These are the activations of a small neural network, seen along a few directions. Each row is one input.
Each table varies a few parts of the input and shows all the possible inputs, shuffled.
A made-up example of a description, with smaller parts first: one of 8 places around a ring, together with either a single point or (one of 2 separate values, together with one of 4 places along a line) or one of 9 places along a line.
Shared parts are said once, and a part with two or three values counts as separate values.

Other details of the inputs vary at random and push rows far along two fixed directions, the same in every table; ignore that.

A family of inputs:
row 1: [-41  54 -83  54 -37  19 -77 -11 -41 -40 -16 -46]
row 2: [ 72  48  10  67   6  41 -35 -20  16  23  30 -25]
row 3: [ 41  54   9  54  -3  30 -10  -5  12  25  -6 -19]
row 4: [ 18 -67  52 -37  31 -26  47  10  -1  10 -12  18]
row 5: [-46  25 -75  16 -62  23 -96  14  -3 -32 -20 -45]
row 6: [-64 -45 -33 -53  -5 -17 -10 -13 -34 -83 -33  -9]
row 7: [ 33  23  21  21 -32  33 -47  15  25  35  15   7]
row 8: [-71 -45 -68 -42   7 -45  -4 -13 -34 -54 -17  -1]
row 9: [-89 -28 -17 -54 -21 -30   2  24 -47 -46 -43   8]
row 10: [ 27 -48  28 -20  39 -29  50  -4  21  38  13  32]
row 11: [ 72  54  -6  14   2  34 -43 -16  51  38  30 -12]
row 12: [ 39  20  16  16 -24  43 -58  -2  19  13  37   6]
row 13: [ 24 -35  49  20  45 -20  72   2 -23  30   2  21]
row 14: [ 68  45  -5  27  -6  15 -41   3  54  63  12 -15]
row 15: [ 44  80  30  60 -11  37 -14  14   4  57  15  -3]
row 16: [-53  33 -68  13 -71  26 -94  19  -6 -35 -12 -33]
row 17: [ 42  65  23  67 -11  52 -18  -1  22  32  38  -8]
row 18: [ 22  62  20  56 -12  33 -13   2   3  30  12   0]
row 19: [ 54  14  10  14 -11  37 -59 -10  29   9  22 -17]
row 20: [-38  66 -76  49 -41  -1 -62  16 -38 -15 -51 -59]
row 21: [-78 -11 -48 -60  -7 -55  23  12 -34 -31 -48  -3]
row 22: [-89 -14 -33  -9   4 -21  18 -16 -68 -81 -16   3]
row 23: [ 27 -43  30 -27  38 -16  40 -15  13  14  44  42]
row 24: [-85 -18 -36  -7  -4 -24  35  -9 -50 -76 -30 -15]
row 25: [ 24 -32  36 -34  33 -13  61 -10  33  14  27  24]
row 26: [ 33 -34  34 -33  41 -24  59  -8  30  26   2  26]
row 27: [-57  78 -81  -5 -55  -6 -72  28 -12   5 -33 -27]
row 28: [-69 -56 -32 -41 -12 -36  -6   6 -31 -58 -51 -11]
row 29: [ 32 -43  67 -38  26  11  35 -20  12 -12  28  30]
row 30: [ 31 -28  37 -40  41 -12  50 -24  20   6  32  31]
row 31: [-89 -34 -44   6  -6 -28  26  -1 -58 -69 -19  -5]
row 32: [-83  -4 -29 -15  -3 -39  40   6 -68 -51 -54 -10]
row 33: [ 50  59  20  75 -15  38 -22   4  11  49  23  -1]
row 34: [ 33 -56  57 -29  29   8  44  -6  29  -4  15  17]
row 35: [ 75  41  -9  23   3  25 -51 -14  49  42  35 -16]
row 36: [ 60  71  22  55  -4  52 -24 -22  13  19  34 -13]
row 37: [ 64  44   8  74  -1  40 -23  -6  29  31  25 -31]
row 38: [-78 -27 -19 -58 -21 -32   8  17 -43 -50 -53  -3]
row 39: [ 67  65  -1  13  -6  18 -28  13  46  71   2 -14]
row 40: [ 65  50  -8  20  -6  33 -32  -2  64  46  25 -19]
row 41: [ -7 -36  35 -41  32 -31  61   0  10  16  10  44]
row 42: [-50  63 -90   4 -57 -12 -76  30 -15   9 -30 -27]
row 43: [-48  61 -76  51 -47  21 -75  -6 -44 -43  -7 -34]
row 44: [ 60  35 -13  33  -8  28 -40   2  56  58  37 -12]
row 45: [ 70  52  -5  22  -5   9 -37  15  45  75   6 -19]
row 46: [ 25 -39  71 -34  17   1  46  -2  17  10   5  32]
row 47: [ -39   30  -74   10  -55   25 -108    0  -16  -40  -15  -38]
row 48: [ 20 -40  34 -22  29 -26  51   2  18  35  22  43]
row 49: [ 65  43  27  20 -22  47 -47   6  47  41   3 -12]
row 50: [ 14 -48  67 -28  19  11  40   2  20   1  33  35]
row 51: [-85 -10 -30  -9  -5 -33  35  -6 -59 -63 -48  -7]
row 52: [ 29 -41  29 -25  40 -36  54   8  11  50   7  29]
row 53: [-76 -51 -33 -42 -14 -39  -2  20 -47 -39 -50  -4]
row 54: [-69 -63 -39 -39 -11 -27  -6   3 -23 -71 -33 -19]
row 55: [-83 -42 -50   9   3 -31  24  -6 -55 -66 -27 -16]
row 56: [ 32  50  -4   5  -7  26 -40  -8  31  27  39   7]
row 57: [ 48  25 -20  19  -4  14 -34   0  51  35  22 -23]
row 58: [-60  56 -53   2 -70  23 -91  21 -12 -26 -32 -24]
row 59: [ 16 -54  56 -46  30 -18  55   9   0   6 -17  22]
row 60: [ 22 -48  65 -26  16 -10  41  18   0  29  12  39]
row 61: [ 22 -42  47  25  43 -14  67 -10 -13  18   8  24]
row 62: [-43  65 -80  47 -43  23 -58  -1 -19 -44 -32 -59]
row 63: [ 31 -41  49  20  47 -18  68 -12  -6  11   1  13]
row 64: [ -7 -44  28 -39  33 -22  61  -3  18   3  28  36]
row 65: [  4 -36  33 -46  32 -33  67  -7  14  12   1  33]
row 66: [ 10 -32  45  -3  48 -25  86  -2 -25   4 -18  15]
row 67: [  8 -75  49 -27  26 -16  42   1   2   6   1  32]
row 68: [  5 -59  57 -42  20  -1  53  -6  14 -18  15  24]
row 69: [  0 -59  19 -30  31 -28  57  -1  15   7  31  36]
row 70: [-87 -20 -36  -1  -6 -44  31  14 -76 -44 -42   0]
row 71: [ 35 -31  49   7  54   1  65 -31  -9 -14  19  16]
row 72: [ 53  46  34  17 -22  59 -61  -4  34  25  43   6]
Description of these inputs: one of 3 separate values, together with one of 4 places along a line, together with one of 6 places around a ring.
The inputs of row 68 and row 24 match in every part but the choice among 3 separate values. If row 29 is changed in the same way as row 68 into row 24, which row does it become?
> row 36
The inputs of row 31 and row 69 match in every part but the choice among 3 separate values. If row 55 is changed in the same way as row 31 into row 69, which row does it become?
> row 44
Change only the choice among 3 separate values in row 70. List by row number the other rows that result.
> row 42, row 60
Change only the choice among 3 separate values in row 48. List by row number the other rows that result.
> row 7, row 33

A family of inputs:
row 73: [ 21  28  11  11 -22  11 -26  24  23  50  -2   6]
row 74: [ 41  36  31  22 -15  47 -26  -2  39  21  44   1]
row 75: [ -8 -32  11  -7  28 -32  57  -8 -19 -16 -26  -5]
row 76: [ -8 -27  23  -9  23 -17  52   4 -23 -11 -29  -1]
row 77: [ 39  33 -11  22   1   4 -20  10  39  60  15  -4]
row 78: [-28 -31  24  -5  22 -17  43  -7 -39 -25  14  26]
row 79: [-78  46 -86 -32 -58  -3 -87   9 -25 -50 -32 -31]
row 80: [ 53  28  -4   1   5  19 -39  -9  41  32  22  -5]
row 81: [-19 -32  -1 -32  17 -37  49   6   1  15   4  29]
row 82: [41 52 33 33 -8 28 -5  6 14 36 -5 -4]
row 83: [-29 -46   4 -29  15 -10  41 -16  -3 -40  16  19]
row 84: [ 33  49  -5  35  11  12   0  -8  16  28   0 -19]
row 85: [  0 -56  21 -49  18 -16  18   1  -5 -14 -11  11]
row 86: [ 58  26  31  56  -2  41 -24   2   5  35  22  -8]
row 87: [ 28  44  10  11 -17  12 -21  22  31  57  21   7]
row 88: [-19 -55  -5 -26  16 -47  39  11  -6   3 -20   9]
row 89: [-25 -14   2 -18  26 -29  65 -11 -22 -18 -12  13]
row 90: [  4 -55   7 -44  21 -28  18  -9   1 -18  -8   7]
row 91: [  7 -46  22  15  29 -17  38 -14 -25 -13   6   8]
row 92: [ 33  23  19 -10 -19  26 -45   3  24  24   5   4]
row 93: [-13 -48   5 -16  28 -10  34 -17   7 -32  14   9]
row 94: [-12 -51  14 -27  14 -30  38  21  -6  13 -18  13]
row 95: [ 39  32  34  48 -10  37 -24   0   0  28  19   7]
row 96: [  6 -56  22 -11  19  -7  31 -12  10 -26   9   4]
row 97: [-58  46 -93 -24 -50  -1 -80   0 -14 -40 -25 -28]
row 98: [-87  15 -88   1 -62  12 -79  12 -31 -76 -46 -53]
row 99: [ 56  36  11  59  14  30 -18 -14  14  36  36  -4]
row 100: [-85  45 -98  24 -46  -3 -59  -3 -55 -57 -24 -30]
row 101: [-25 -10  22 -20  23 -25  61  -1 -24 -17 -11  15]
row 102: [ 37  21  35  23 -20  47 -30   0  34  17  22   1]
What is each input in this table made of?
> one of 5 places around a ring, together with one of 6 places around a ring
The inputs of row 76 and row 84 match in every part but the place on the ring of 6. If row 85 is changed in the same way as row 76 into row 84, which row does it become?
> row 80
A walk changes only the place on the ring of 6. It starts at row 81 and steps to row 77. List the rest of the walk in order.
> row 88, row 94, row 73, row 87
Change only the place on the ring of 5 in row 87. List by row number the other rows that result.
> row 74, row 78, row 79, row 101
